These are the activations of a small neural network, seen along a few directions. Each row is one input.
In each table, some parts of the input vary, and every possible input appears once, in random order.
A made-up example of a description, with smaller parts first: one of 2 separate values, together with either a single point or one of 9 places along a line or (one of 5 places around a ring, together with one of 6 places along a line).
Shared parts are said once, and a part with two or three values counts as separate values.
In the rows, zero is written as 128.

Rows:
x1: [132, 128, 126, 148, 116, 133, 143, 131, 116,  93, 106,  82, 113]
x2: [ 98, 122, 132, 116, 124, 103, 123, 125, 139, 149, 159, 156, 145]
x3: [106, 136, 112, 132,  86, 129, 127, 124, 113, 133, 165, 182, 144]
x4: [141, 131, 132, 134, 120, 116, 139, 130, 136, 102,  97,  97, 107]
x5: [136, 134, 127, 139, 117, 120, 142, 132, 132, 106, 103,  87, 105]
x6: [126, 141, 134, 123, 134, 103, 128, 139, 131, 134, 138, 125, 127]
x7: [ 96, 126, 126, 117, 123, 107, 118, 130, 135, 135, 169, 157, 145]
x8: [127, 119, 130, 134, 125, 123, 143, 131, 129, 109, 127, 105, 112]
x9: [174, 102, 125, 124, 227, 190,  82, 134, 103, 176,  62, 156, 189]
x10: [115, 131, 125, 107, 126, 106, 125, 126, 133, 139, 145, 139, 122]
x11: [126, 115, 136, 137, 119, 127, 143, 123, 109, 110, 120, 103, 117]
x12: [104, 130, 116, 120, 109, 124, 125, 122, 111, 141, 174, 169, 144]
x13: [ 93, 122, 122, 123, 123, 112, 124, 123, 122, 137, 172, 156, 148]
x14: [153, 153, 137, 136, 119, 141, 146, 123, 165, 114,  90,  87,  85]
x15: [148, 141, 138, 141, 121, 148, 152, 127, 156, 111, 100,  74,  93]
x16: [139, 131, 131, 140, 117, 127, 137, 136, 127,  92, 103,  84, 111]
x17: [115, 147, 107, 123,  98, 120, 121, 133, 144, 140, 172, 195, 141]
x18: [118, 131, 133, 123, 123, 109, 127, 136, 120, 128, 144, 127, 122]
x19: [107, 132, 116, 110, 107, 114, 121, 127, 131, 145, 167, 172, 136]
x20: [110, 127, 117, 116, 111, 121, 123, 126, 124, 139, 176, 170, 140]
x21: [146, 142, 137, 154, 113, 155, 150, 120, 140, 102, 102,  77,  90]
x22: [115, 128, 136, 135, 121, 113, 133, 131, 101, 123, 138, 116, 128]
x23: [113, 140, 126, 107, 131, 102, 120, 127, 140, 136, 146, 146, 120]
x24: [133, 132, 126, 120, 129, 114, 135, 133, 137, 117, 121, 116, 111]
x25: [173,  88, 130, 128, 221, 198,  90, 131,  88, 166,  68, 144, 192]
x26: [168,  89, 131, 135, 216, 204,  91, 124,  70, 161,  72, 143, 196]
x27: [110, 139, 113, 109, 111, 108, 119, 126, 141, 143, 168, 180, 138]
x28: [171,  95, 125, 131, 221, 198,  85, 133,  97, 173,  68, 149, 187]
x29: [135, 135, 134, 152, 117, 131, 148, 120, 133, 101, 103,  79, 111]
x30: [112, 132, 115, 117,  97, 124, 122, 124, 132, 144, 160, 179, 140]
x31: [122, 124, 136, 122, 125, 113, 133, 137, 116, 125, 138, 117, 126]
x32: [105, 130, 129, 122, 126, 117, 125, 125, 116, 130, 148, 132, 126]
x33: [150, 130, 141, 141, 122, 119, 143, 125, 156, 113, 103,  92, 105]
x34: [125, 122, 135, 136, 121, 120, 143, 128, 131, 118, 116, 106, 108]
x35: [145, 132, 133, 139, 115, 120, 141, 126, 149, 111, 103,  82,  98]
x36: [105, 138, 125, 103, 136, 106, 119, 130, 151, 149, 157, 158, 145]
x37: [117, 125, 130, 109, 129, 111, 127, 127, 129, 134, 143, 133, 127]
x38: [145, 131, 140, 144, 115, 124, 139, 131, 143, 103, 104,  81, 104]
x39: [113, 129, 116, 126,  95, 126, 120, 125, 124, 129, 172, 182, 139]
x40: [153, 139, 141, 147, 113, 144, 150, 119, 155, 111, 100,  85,  82]
The inputs of x24 and x8 match in every part but one. If x23 is changed in the same way as x24 into x8, which row does it become? -> x37
The inputs of x17 and x3 match in every part but one. If x27 is changed in the same way as x17 into x3, which row does it become? -> x12
Describe the family of inputs behind these rows. -> one of 4 places along a line, together with either a single point or one of 9 places along a line
Which other rows does x28 become when the place on the line of 4 takes its other values? List them by row number. -> x9, x25, x26
List by row number the other rows that have the place on the line of 4 in common with x18. -> x2, x5, x10, x19, x28, x30, x34, x35, x40

Rows:
x41: [123, 146, 130, 123, 112,  96, 152, 144, 148, 104, 132,  83,  92]
x42: [121, 132, 133, 173,  67, 144, 148, 121, 100,  72, 152, 104,  93]
x43: [200,  89, 124, 139, 244, 220,  75, 148,  77, 155,  26, 132, 206]
x44: [139, 163, 129, 116, 109, 100, 143, 137, 209, 137, 120, 110,  87]
x45: [117, 124, 129, 104, 156, 113, 110, 125, 142, 164, 142, 161, 164]
x46: [114, 126, 122,  99, 146, 115, 124, 134, 118, 146, 149, 148, 150]
x47: [106, 118, 118, 112, 134, 118, 114, 121, 109, 146, 147, 162, 154]
x48: [115, 133, 134, 140,  79, 107, 151, 127, 120,  97, 135,  97, 101]
x49: [183, 101, 146, 155, 204, 202, 130, 115, 113, 131,  29,  53, 123]
x50: [139, 157, 130, 114, 107,  96, 146, 129, 179, 129, 125, 104,  93]
x51: [123, 148, 111,  99, 149, 120, 102, 124, 153, 162, 143, 172, 141]
x52: [117, 124, 140, 159,  82, 123, 155, 122, 115,  82, 140, 106, 102]
x53: [127, 152, 121,  91, 151, 125, 110, 134, 184, 179, 127, 179, 145]
x54: [116,  97, 124, 137, 117, 140, 132, 114,  84, 129, 160, 175, 161]
x55: [107, 113, 124, 130, 125, 129, 114, 124,  83, 138, 151, 160, 155]
x56: [115, 131, 125, 127,  94,  98, 142, 127, 143,  94, 128,  95,  92]
x57: [118, 108, 122, 154, 105, 164, 120, 123,  60, 120, 172, 170, 144]
x58: [124, 141, 142, 133, 123,  93, 136, 135, 167, 118, 126,  92,  99]
Describe the family of inputs behind these rows. -> one of 2 separate values, together with either a single point or one of 8 places along a line
The inputs of x45 and x58 match in every part but the choice among 2 separate values. If x51 is changed in the same way as x45 into x58, which row does it become? -> x50
Which other rows does x57 become when the choice among 2 separate values takes its other values? List them by row number. -> x42

Rows:
x59: [136,  97, 110, 119, 139, 112, 115, 131,  98, 130,  87, 162, 175]
x60: [163, 116, 136, 160, 171, 176, 138, 120, 154, 147,  85, 111, 146]
x61: [151, 125, 106, 147, 156, 171, 104, 148,  75, 107, 124, 116, 152]
x62: [147,  93, 162, 136, 183, 169, 132, 106, 101, 148,  89,  89, 126]
x63: [137, 150, 114, 110,  70,  99, 155, 134, 151, 129, 131, 155,  80]
x64: [ 83, 122, 151, 148,  41, 102, 135, 106, 106, 139, 250, 202, 151]
x65: [108, 114, 118, 113,  75,  60, 144, 126, 130,  97, 128, 138, 129]
x66: [151, 112,  99, 123, 149, 151, 139, 112, 147, 144, 122, 172, 165]
x67: [123, 131, 109, 120, 100,  85, 163, 152, 107, 101, 158, 124, 108]
x68: [152,  99, 151, 152, 161, 136, 111, 132, 115, 129,  58, 101, 162]
x69: [146, 151, 133,  88, 161, 138,  82, 142, 155, 179, 118, 167, 146]
x70: [ 99, 160, 111, 120, 123,  98, 137, 123, 197, 139, 169, 134, 119]
x71: [130, 100, 118, 111, 165, 149, 137, 104,  82, 151, 116, 147, 143]
x72: [ 81, 143, 133, 103, 136,  91, 130, 111, 138, 146, 169, 109, 100]
x73: [108, 118, 141,  88, 195, 141, 100, 112, 113, 171, 137, 137, 155]
x74: [142, 123, 102, 148, 144, 193, 112, 116, 143, 121, 118, 141, 149]
x75: [101, 100, 153, 147, 111, 150, 104, 111,  76, 164, 210, 240, 185]
x76: [182, 129, 154, 144, 154, 168, 118, 136, 136, 156,  64, 117, 118]
x77: [155,  99, 110, 110, 161, 135, 127, 151,  83, 127, 128, 150, 158]
x78: [117, 146, 116, 144,  92, 125, 140, 151, 104,  76, 154,  91, 102]
x79: [115, 136,  98, 125,  88, 110, 174, 118, 171, 119, 151, 146, 110]
x80: [108, 152, 126, 108, 134,  68, 124, 154, 137, 119, 183, 115, 116]
x81: [164, 146, 114, 138, 127, 182,  92, 130, 119, 134,  96, 144, 124]
x82: [118, 116, 169, 141, 125, 122, 164, 104, 128, 116, 124,  62,  79]
x83: [100, 135, 120, 140,  72, 106, 122, 127, 124,  77, 123, 105, 123]
x84: [166, 127, 110, 109, 129, 148, 120, 135, 122, 162,  95, 178, 131]
x85: [126, 108, 125, 133, 158, 185, 107, 101,  84, 125, 121, 114, 134]
x86: [122, 117, 157, 153, 106,  92, 145, 132, 142, 100,  93,  80, 111]
x87: [127, 105, 113, 143, 133, 153,  88, 134,  95, 111,  83, 132, 162]
x88: [ 95, 129, 133, 126,  94, 142, 143, 104, 112,  97, 151,  89,  85]
x89: [ 84, 142, 126, 110, 110,  54, 110, 137, 154, 124, 138, 127, 132]
x90: [136, 141, 143, 163, 114, 129, 169, 114, 183, 109, 122,  84, 101]
x91: [118, 175, 129, 101, 103,  87, 117, 141, 178, 150, 148, 145,  88]
x92: [101, 123, 121, 111, 101, 101, 169, 102, 111, 123, 153, 120,  97]
x93: [142, 134, 154, 160, 127, 104, 162, 151, 122,  95, 127,  63,  95]
x94: [157, 154, 161, 148,  97, 118, 150, 132, 165, 118, 101,  93,  70]
x95: [125, 145, 114, 114, 183, 149, 109, 128, 168, 170, 132, 158, 173]
x96: [130, 133, 123, 102, 194, 130,  99, 166, 105, 157, 137, 138, 170]
x97: [134, 162, 127, 127,  63, 136, 129, 133, 151,  98, 132, 123,  74]
x98: [173, 105, 150, 148, 183, 152, 127, 151,  98, 126,  99,  89, 145]
x99: [109, 118, 128, 101, 171, 110,  83, 146, 126, 157,  99, 152, 182]
x100: [113, 147, 109, 143,  79, 148, 149, 116, 172,  89, 154, 114, 104]
Describe the family of inputs behind these rows. -> one of 2 separate values, together with either a single point or (one of 4 places along a line, together with one of 5 separate values)
The inputs of x70 and x95 match in every part but the choice among 2 separate values. If x89 is changed in the same way as x70 into x95, which row does it become? -> x99
The inputs of x84 and x63 match in every part but the choice among 2 separate values. If x73 is changed in the same way as x84 into x63, which row does it become? -> x72

Rows:
x101: [134, 113, 134, 174, 118, 165, 136, 113, 128, 113, 119, 118, 143]
x102: [155, 144,  96, 135, 118, 141, 122, 139, 164, 106,  83, 125, 131]
x103: [142, 132, 122, 117, 143,  92, 112, 159, 147, 111,  83, 104, 140]
x104: [110, 147,  98,  97,  98,  82, 115, 139, 167, 127, 138, 175, 145]
x105: [103, 114, 105, 118, 106, 123, 107, 127,  70, 131, 156, 195, 167]
x106: [ 93, 127, 139, 122, 144, 126, 123, 112, 145, 162, 190, 153, 145]
x107: [136,  92, 121, 127, 151, 128, 103, 140,  59, 110, 106, 131, 160]
x108: [121, 132, 142, 101, 120, 110, 133, 115, 154, 173, 156, 171, 112]
x109: [147, 121, 166, 117, 164, 116, 132, 126, 134, 156,  94, 101, 107]
x110: [ 85, 112, 131, 134,  98, 105, 136, 107, 128, 129, 168, 167, 157]
x111: [165, 135, 149, 136, 142, 167, 133, 110, 150, 148,  98, 125, 100]
x112: [156, 106, 155, 138, 121, 100, 151, 132, 121, 126,  93, 110, 125]
x113: [172, 123, 136, 161,  99, 151, 153, 118, 136, 122,  97, 133, 115]
x114: [132, 122, 135, 148, 157, 187, 136, 103, 139, 137, 120, 106, 131]
x115: [109, 158, 103,  84, 139, 103, 108, 137, 175, 162, 147, 165, 132]
x116: [124, 121, 143, 117,  77,  84, 135, 118, 145, 143, 150, 181, 127]
x117: [135, 143, 124,  98, 179, 114, 112, 152, 156, 143,  83,  95, 127]
x118: [119,  92, 143, 146, 144, 112, 141, 114, 111, 108, 112,  99, 153]
x119: [155, 128, 121, 137, 164, 203, 102, 136,  87, 139, 122, 134, 147]
x120: [154, 159, 110, 118, 160, 159, 107, 137, 174, 137,  90, 117, 120]
x121: [147, 108, 101, 150, 121, 182, 111, 131,  73, 112, 103, 150, 150]
x122: [ 70, 162, 121, 120,  36,  70, 169, 129, 150,  80, 214, 113,  60]
x123: [100, 149, 137, 138,  74,  75, 174, 139, 128,  69, 153,  45,  57]
x124: [121, 165, 124, 159,  52, 122, 166, 121, 140,  65, 158,  64,  51]
x125: [138, 110, 129, 118, 192, 155, 108, 146,  65, 140, 118, 116, 155]
x126: [122, 110, 157, 137, 190, 135, 129, 122, 125, 142, 129,  85, 140]
x127: [110, 131, 113, 106, 148, 146, 103, 132,  84, 163, 176, 180, 160]
The inputs of x118 and x101 match in every part but one. If x123 is changed in the same way as x118 into x101, which row does it become? -> x124
Describe the family of inputs behind these rows. -> one of 3 separate values, together with either a single point or (one of 2 separate values, together with one of 4 places along a line)
List by row number the other rows that have the choice among 3 separate values in common with x116. -> x104, x105, x106, x108, x110, x115, x122, x127
A walk changes only the place on the line of 4. It starts at x117 and steps to x109. List the rest of the walk in order. -> x126, x125
Which other rows does x113 become when the choice among 3 separate values takes its other values? List them by row number. -> x112, x116
